Each row below holds a small network's activations on one input, seen along a few directions.
Each table varies a few parts of the input and shows all the possible inputs, shuffled.
A made-up example of a description, with smaller parts first: one of 4 places along a line, together with either a single point or one of 9 places along a line or (one of 2 separate values, together with one of 8 places around a ring).
Shared parts are said once, and a part with two or three values counts as separate values.
(in the rows, 128 means zero)

Other details of the inputs shift rows strongly along three fixed directions, in all tables alike. That doesn't count.

Table:
R1: [113 135 113 153 121 119 140 150 138 102 132 145 142]
R2: [124 138 146 109 109 143 108 156 113 150 140 125 149]
R3: [171 131 170  95 105  96 126 111 174 135 153 112 101]
R4: [113 139 113 149 123 115 138 151 137 100 125 145 142]
R5: [111 115 114 155 120 129 122 120 119  94 113 136 135]
R6: [116 149 149  97 105 153 123 150 116 146 138 137 146]
R7: [118 131 113 153 113 112 130 142 129 105 132 152 146]
R8: [127 129  91 149 130 117 138 129 104 107 136 140 126]
R9: [120 132  88 152 135 128 135 134 117 108 135 136 120]
R10: [121 143 145 111 116 151 113 161 124 148 140 118 146]
R11: [118 140 149 110 109 140 109 154 113 151 142 124 149]
R12: [126 152 128 109 129 156 123 146  93 146 147 101 128]
R13: [111 137 152 115 122 168 108 137 109 137 123  99 137]
R14: [116  76 130 146 182 117 172  87 155 178  69 182 145]
R15: [178 131 144  93 115 106 119  96 153 137 159 100  78]
R16: [161 100 133 139 117  84 137  78 182  80 124 128  83]
R17: [180 136 145  89 120 103 123  95 150 131 157  98  82]
R18: [126 154 127 106 133 155 119 144  94 144 145 102 130]
R19: [107 118 115 155 129 136 133 128 126  91 113 130 129]
R20: [121 148 151 106 112 135 114 155 108 146 136 121 151]
R21: [128 109 167 115 188 120 157 125 153 233  98 147 166]
R22: [110 137 153 109 126 165 109 138 107 133 123  98 138]
R23: [123 139  90 148 139 122 141 135 113 103 128 134 122]
R24: [114 137 111 155 119 121 135 148 140 104 131 145 143]
R25: [121 134  88 136 124 132 145 125 111 105 131 155 121]
R26: [167 112 166  96 109 120 107  92 165 124 134  98  87]
R27: [126 130  85 151 136 131 134 136 117 108 133 137 120]
R28: [108 110 113 153 120 129 119 122 120  95 114 138 131]
R29: [110 132 110 153 119 121 132 150 141 105 132 147 140]
R30: [117 132 113 148 117 110 131 143 128 101 131 152 147]
R31: [124  90 171 113 186 133 141 101 128 223  82 136 158]
R32: [107 132 151 113 122 168 105 139 110 138 124 100 134]
R33: [157 111 132 138 126  89 140  85 191  75 118 121  79]
R34: [121  71 128 162 196 116 162  97 162 182  69 166 143]
R35: [177 142 144  97 122 114 127  99 162 133 158  91  77]
R36: [130 124  86 149 129 122 129 130 107 109 134 143 123]
R37: [111 117 115 149 124 123 125 123 116  91 107 136 134]
R38: [130 148 127 109 121 149 113 138  86 150 147 108 133]
R39: [130 151 128 103 125 143 115 141  82 146 141 108 132]
Each input here is: one of 3 separate values, together with either a single point or (one of 2 separate values, together with one of 6 places along a line).
The inputs of R27 and R10 match in every part but the choice among 3 separate values. If R39 is changed in the same way as R27 into R10, which row does it become?
> R20
Which other rows does R18 become when the place on the line of 6 takes its other values? List them by row number.
> R9, R12, R23, R27, R35
Which other rows agree with R13 in the choice among 3 separate values? List them by row number.
> R5, R14, R16, R19, R22, R26, R28, R31, R32, R33, R34, R37
Which other rows does R10 become when the choice among 2 separate values takes its other values? List them by row number.
> R2
Which other rows does R30 become when the choice among 3 separate values takes its other values? List them by row number.
> R17, R31
